Each row below holds a small network's activations on one input, seen along a few directions.
Each table varies a few parts of the input and shows all the possible inputs, shuffled.
Descriptions start from the smaller parts, as in this example, which fits no table here: values(3) and (point or ring(11) or (line(4) and ring(8))).
Shared parts are said once, and a part with two or three values counts as separate values.
In the rows, zero is written as 128.

Other details of the inputs vary at random and push rows far along two fixed directions, the same in every table; ignore that.

Rows:
r1: [132 145 121 129 125 141 136 114 135 118 122 115 133]
r2: [131 142 121 143 141 133 140 115 125 123 127 116 126]
r3: [130 139 120 118 133 148 141 121 129 123 138 115 126]
r4: [ 94 111 141 117 107  84 116 158 136 135 112 150 128]
r5: [207  15 173 140 126 142  11 164 112 131 131 142 119]
r6: [127 140 118 118 139 142 136 115 114 134 132 118 124]
r7: [126 137 110 129 137 143 137 117 117 137 127 117 122]
r8: [ 96 104 140 109 110  96 126 168 149 131 131 148 125]
r9: [128 140 114 122 137 139 135 115 117 136 133 116 123]
r10: [ 92 107 134 129 108  99 124 175 153 135 124 142 123]
r11: [135 155 123 133 118 152 134 108 132 123 145 155 146]
r12: [132 136 117 137 142 136 147 119 121 128 134 116 124]
r13: [ 99 104 144 116 122  83 129 166 138 133 132 150 125]
r14: [130 136 113 130 131 149 143 122 132 126 133 114 124]
r15: [131 141 124 115 135 136 136 108 117 133 125 120 128]
r16: [132 144 126 117 131 134 135 106 117 130 121 120 130]
r17: [133 145 119 132 126 143 137 117 136 119 122 116 128]
r18: [131 156 120 132 124 146 128 103 117 134 139 158 144]
r19: [100 109 147 125 113  78 126 160 140 127 118 149 130]
r20: [246  48 159 158 154 188  35 119  96 115 145 109 122]
r21: [135 140 126 116 128 143 142 113 132 123 131 117 131]
r22: [134 139 120 131 143 133 144 118 121 128 140 115 125]
r23: [ 98 110 143 131 114  79 124 162 141 126 117 148 129]
r24: [125 143 114 135 135 139 131 112 121 132 120 117 123]
r25: [137 155 127 140 129 140 138 105 121 125 146 157 146]
r26: [137 140 130 123 140 130 145 111 121 125 132 119 130]
r27: [138 142 132 126 137 128 144 108 121 122 128 119 132]
r28: [135 145 125 124 123 140 138 112 133 118 123 116 133]
r29: [129 143 117 135 129 146 137 117 136 121 126 114 126]
r30: [130 146 116 131 132 137 131 112 120 130 116 119 126]
r31: [136 143 128 118 125 141 141 111 132 120 127 117 132]
r32: [131 139 116 123 131 146 140 121 132 126 139 113 125]
r33: [135 145 123 140 138 130 141 114 124 121 123 118 128]
r34: [ 95 107 139 136 120  86 127 172 142 137 125 144 123]
r35: [ 92 111 137 123 109  85 115 160 137 135 110 149 127]
r36: [ 89 108 132 128 114  93 118 169 138 145 118 145 121]
Each input here is: values(3) and (point or ring(11)).
- The inputs of r22 and r32 match in every part but the values(3) part. If r19 is changed in the same way as r22 into r32, which row does it become? => r28
- Change only the values(3) part in r10. List by row number the other rows that result. => r34, r36

Rows:
r37: [143 156 103 174 152 150 146  85 102 133 120 132 129]
r38: [166  48 155 108 136 124  87 145  95 136 147 153 120]
r39: [145 168 100 132 124 147 124  83 108 106 115 111 134]
r40: [ 73 100 139 113  77  66 137 197 186 116 153 185 133]
r41: [ 48  61 122  90 129  58 136 222 143 158 117 101  79]
r42: [145 131 107 125 142 158 160 117 140 133  96  28 105]
r43: [148 173 127 116 144 142 125  81 122 107 121 104 132]
r44: [178  72 156 164 134  94  78 141 116 122 135 146 129]
r45: [160  58 170 104 148 130  79 152  99 142 148 146 121]
r46: [129 170 112 134 140 169 119  83 116 121 103 121 126]
r47: [157 146 121 123 128 176 169  97 139  94 156 128 140]
r48: [155  92 153 137 115 125  41 149 121 114 113 135 129]
r49: [142 112 131 149 117 183  95 143 153 123 145 153 131]
r50: [140 165 120 139 128 178 136  90 128 150 108 117 140]
r51: [ 41  97 134 103 114  77 114 195 132 175 129 190 114]
r52: [149 174 121 133 123 162 132  97 125 141 122 100 149]
r53: [151  49 138 129 134 120  69 168 136 107  87  63  85]
r54: [172  82 171 160 146 100  69 149 121 128 136 139 130]
r55: [ 59 117 150 147 113  38 118 199 140 144 122 170 133]
r56: [141  91 112 129 135 154  96 125  97 157 138 154 115]
r57: [169  78 143 177 126 105  69 151 107 126 130 146 132]
r58: [ 51 193 105  94 108  62 191 114 146 113 112 142 130]
r59: [158  45 143 165 157 107  88 178 127 125 105  68  89]
r60: [ 34 196 110 144 139  82 195 133 135 151 112 156 130]
r61: [163 111 131 142  98 137  96 127 126 136 119 126 144]
r62: [159  65 129 127 122 129  62 155  96 148 150 148 122]
r63: [139 131  95 130 145 182 164 133 159 105 134  44  99]
r64: [146 155 105 143 117 171 144  83 124 143 107 123 139]
r65: [ 68  99 177 130 128  34 140 190 139 132 119 175 131]
r66: [ 47 186 128  94 116 109 218 145 171 112 148 152 141]
r67: [158 168 135 120 131 151 142  88 134 136 127 100 146]
r68: [140 155  93 148 119 196 148  99 143 116 146 140 133]
r69: [166  76 133 151  93 151  70 166 148 109 156 154 136]
r70: [ 58 145 138 105  96  82 158 182 187 121 155 167 136]
r71: [159 147 131 149 161 130 168  83  98 112 129 120 136]
r72: [156 157 148 114 137 158 157  88 124 128 118 104 147]
r73: [ 43 191 133  85 126  76 198 121 140 111 104 140 133]
r74: [165 158 120 124 120 144 150  80 129 130 126 106 145]
r75: [162  70 157 110 142 123  63 152 109 150 156 142 119]
r76: [136 160  98 138 129 163 127  76 112 115 102 128 125]
r77: [152 151 126 114 138 143 149  73 107  94 112 116 132]
r78: [152 147 103 105 151 146 146  86  96 141 159 117 124]
r79: [136 162 105 113 154 164 129 103  92 152 154 110 129]
r80: [162 147 133 119 126 152 166  80 119 122 117 111 146]
r81: [ 40 203 102 112 101 113 194 155 172 125 152 147 143]
- The inputs of r59 and r42 match in every part but one. If r57 is changed in the same way as r59 into r42, which row does it become? => r61
- The inputs of r44 and r78 match in every part but one. If r65 is changed in the same way as r44 into r78, which row does it become? => r45
- What is each input in this table made of? => values(5) and (point or (values(2) and line(4)))
- Change only the values(5) part in r46. List by row number the other rows that result. => r49, r50, r51, r60
- Change only the values(2) part in r47. List by row number the other rows that result. => r66
- Change only the values(5) part in r43. List by row number the other rows that result. => r54, r67, r70, r75
- A walk changes only the line(4) part. It starts at r77 and steps to r58. List the rest of the walk in order. => r39, r76
